These are the activations of a small neural network, seen along a few directions. Each row is one input.
In each table, some parts of the input vary, and every possible input appears once, in random order.
A made-up example of a description, with smaller parts first: line(4) and (point or ring(11) or (values(2) and ring(8))).
Shared parts are said once, and a part with two or three values counts as separate values.

Other details of the inputs vary at random and push rows far along two fixed directions, the same in every table; ignore that.

A family of inputs:
r1: [ 10  21   7 -35   5   7  -3 -13 -10   3  36]
r2: [-13   8  -3   1   6   7  -2   7  14  19  18]
r3: [ 25  -7  -9   0   1  -3   3  18 -14 -38 -26]
r4: [-21 -14  -3  28   5   1   8   9  16  19 -14]
r5: [ -4 -20  -6  30 -10  -5   6   3  -2   1 -40]
r6: [ 6  1 -2 -1 -8 -4 -6  5  1 -2 -1]
r7: [ 19  12  16 -35  -1   1  -3 -23 -19 -20  17]
r8: [-2  3  1 -4  8  0 -7  6  3 11  8]
r9: [ 22  -6   1  -7 -15  -5  -4   2 -19 -14 -22]
r10: [-22 -11  -9  31   1   1   8   3  13  19 -15]
r11: [-17   5  -2   2   9   6   7 -10   6  17  15]
r12: [ 10  20   7 -34   5   7  -5 -13  -8   1  38]
r13: [-11   8  -8  -1   6   7   3   0   5  23  17]
r14: [ 14 -12  11  -3  -6 -11 -10  -2  -9 -24 -21]
r15: [-4  6 -1 -1 -1  0 -3  6  7  8 12]
r16: [  2  -2   3  -1  -2   0   3 -10  -7  -3  -7]
r17: [ 28 -11   0  -2  -1  -8   5   7 -17 -55 -34]
r18: [ 4  1 -3 -2 -5 -1 -3  3 -1  3  2]
r19: [-11   2   5   0   3   2  -1  -3  10   1   9]
r20: [ 0 -2  4  2 -5 -4 -2 -6  2 -9 -3]
r21: [-21 -11 -10  30   2   1   9   2  11  20 -16]
r22: [ 6  0 -2 -1 -8 -2 -5  4 -1 -2 -1]
r23: [-19   6   1   5   8   3   4  -4  13  13  18]
r24: [-1  2  3 -4  3  1 -2  8  7 10 11]
Description of these inputs: values(2) and (point or line(11)).
Changing only the values(2) part turns r9 into r7. The same change can be made to r2. Which row results?
> r19
Change only the values(2) part in r18. List by row number the other rows that result.
> r21

A family of inputs:
r25: [-15  -5  -9  29  -4   5  21   5   3  -2 -27]
r26: [ 17 -13  -1   0   3   2  -2  18  -6 -16 -25]
r27: [  7  16   2 -20   0  10  10  -2  -5 -13  21]
r28: [-12   4   1   4  25   3  12 -12   4   2  12]
r29: [  9  13   4 -17  -6  -2  -8  -1  -3   9  32]
r30: [-12 -22   0  25  17   4  11   6   7  -3 -31]
r31: [  1  -6  -9  13 -19  -3  -7  -6   2   6 -21]
r32: [  7  -3  -2   7 -15 -10 -15  -3  -8   0 -20]
r33: [ 10  16  16 -31  -2   2 -19 -12 -11  -3  23]
r34: [ -1 -13 -16  16   3  -5  10  27   2   8 -24]
r35: [  6  15   1 -13  11   1   4 -10  -9 -16  19]
r36: [-22  15 -20  12  23  11   7   1   7  27  13]
r37: [ 34  -6  -2  -6 -11 -10  -5   9 -21 -39 -17]
r38: [  4   4   1 -16 -10   3  -7  -1   0  12  25]
r39: [ -3   1  24 -15   7   0  -5 -18  -1   0  17]
r40: [-14 -21  -2  31 -10  -5   8 -11  14  11 -26]
r41: [  0 -11 -20  17  -1   4   8  20   1   5 -14]
r42: [-29   0   1  20  12   3   6 -15  14  30  20]
r43: [ 24 -10  12 -14 -28 -13 -15 -11 -18 -34 -20]
r44: [ 32  -2   7 -12  -8 -15  -6  -3 -23 -47 -27]
r45: [-16 -13 -16  25 -14   1  -6   3   4  20 -20]
r46: [-13  11   2   2   3   1  -1 -13   4  19  23]
r47: [ 32  -4  -6  -9 -15  -5   3   9  -9 -29 -18]
r48: [ 27  -5  -7  -6 -10  -3   2   4  -8 -26 -16]
r49: [  3  -2 -19  13  -3   3   5   1   0  -7 -22]
r50: [  9  -7  16   5 -24 -24 -32  24  25 -49  -6]
r51: [ 26  -7   4 -11  -1   1  -3  20  -9 -22 -19]
r52: [  1  11  -3 -21  18   2   5   5  -2   3  25]
r53: [-33   8  -2   5  14   1   5  -6  15  42  20]
r54: [  0  10  27 -24  -9   2   2 -30  -4 -16  26]
r55: [-9  9 -1 -1  5  1 -5 -2  7 31 23]
r56: [ -7 -11 -14  21   9   8   1  16   2   4 -33]
r57: [ -9   5  11  -9  28  10  10 -11   3  -2  21]
r58: [-31  -3   6   6  15  -1   7 -13  15  30  17]
r59: [-23   7   7   6  11   5   0  -4  10  32  14]
r60: [ 14  -3   3 -11   1 -12   2   1 -14 -29 -18]
r61: [ -6 -19  -6  19   5   0  11  -3  -2 -15 -19]
r62: [-12   1   2   0   6   9  -3  12  14  36  14]
r63: [-12  13   1  -6  25  10   9  -2   3   9  17]
r64: [  3  -7   1   4   9   3   3   7  -3 -13 -24]
r65: [  0 -10 -21  30   0  -1  10  24   2   8 -20]
r66: [ 19 -18  18 -11 -22 -13 -11 -18 -15 -36 -15]
r67: [ -4 -12  -4  25 -28  -2   6  14   5  14 -27]
r68: [ 21  -5  12 -10 -33  -6  -7  -2 -12 -21 -14]
r69: [ 22  -6   1 -11  -9  -5  -2  -5 -18 -41 -16]
r70: [ 21  14   2 -26   9  -1  -4  -2 -12 -16  20]
r71: [  7  10   3 -18  -8   2  -4 -11   5   9  24]
r72: [  0 -14  -3  11 -14 -13  -3  18   2  16 -19]
r73: [ 16  -7  -2   3   1  -1   1  22  -7  -9 -17]
r74: [  2  16 -11  -8  12   6  -1  -5  -8  -5  19]
r75: [-20   9 -10   7  29  17  11  13  12  34  23]
r76: [ 11  18   7 -26  -7  -2 -17 -17 -13  -7  28]
r77: [ 14   7  23 -31  -3  -1 -15 -14  -7 -13  10]
r78: [-23   6  -6   2   5   0  -4  -2   7  33  12]
r79: [ 12   6  -5 -21   5   6   0   0  -9 -13  21]
r80: [ -1  17   9 -20 -16   5  -6 -17  -5  -3  18]
r81: [ 13   7  14 -21  -5  -1 -11   5  -4   7  17]
r82: [-20   2   1  -3  28   2  15  -8   7   6  17]
r83: [  5  14   1 -18  15  10  -4  -1  -8  -6  14]
r84: [-18  -1 -18  28  -3  10  15   8   3   6 -22]
r85: [-10 -10 -25  25   0   5   4  10  -1   3 -24]
r86: [  5   7  22 -22   3  -8  -8 -27  -6 -10  23]
r87: [-15   6  -3   2  21   9  19 -17  13   4  18]
r88: [  2 -21   1  18 -11  -2  -8  17   5  13 -31]
r89: [  7 -17  22  -6  -6  -6  -9  -9  -3 -16 -18]
r90: [ -9 -12  -7  27 -16  -6   3  -4  10  12 -28]
r91: [ -2  -8   2  17 -11 -12  -5  -3  -1   6 -24]
r92: [-25   3  -6   5  10   1   2   6  14  45  22]
r93: [-5  9 -5 -3 -6  5  2 -2 14 29 22]
r94: [  4  16  20 -24 -16   1  -1 -22  -7 -13  18]
r95: [ -2 -11  -8  23 -13  -6  -5   9   1  16 -12]
r96: [ -1  15 -10  -5  17   6   7   9   4  16  22]
r97: [  6  18   0 -19   0  11  12   2  -2  -6  25]
r98: [ 11  11  15 -32  -2   4 -20 -11  -7  -5  14]
r99: [-17 -15 -11  37  14   0  16   2   5   3 -19]
r100: [  4   6   3 -20  -7   3 -10  -7  -2   7  28]
r101: [ -2 -13   2  17  -7  -3  -6  14   2  19 -17]
r102: [  3  -7 -12  19  -4  -1  11   0   1 -12 -30]
r103: [  0 -12  -7  24 -14 -10  -3  16   4  22 -23]
r104: [-30   7   0  13  18  14  26 -12  12  10  15]
r105: [ -1  19   9 -18  11  -5 -18  19  30 -44  40]
r106: [  9  -7  -9   0  -1  -8  -3   9 -14 -19 -26]
Changing only one part turns r61 into r66. The same change can be made to r41. Which row results?
> r38
Changing only one part turns r33 into r83. The same change can be made to r98. Which row results?
> r56
Changing only one part turns r64 into r77. The same change can be made to r60. Which row results?
> r53
What is each input in this table made of?
> values(2) and (point or (line(5) and line(8)))
Change only the line(5) part in r57. List by row number the other rows that result.
> r63, r73, r75, r83
Change only the line(5) part in r106. List by row number the other rows that result.
> r34, r52, r60, r82
Change only the line(8) part in r42. List by row number the other rows that result.
> r39, r40, r54, r58, r66, r86, r89
Change only the values(2) part in r99. List by row number the other rows that result.
> r42
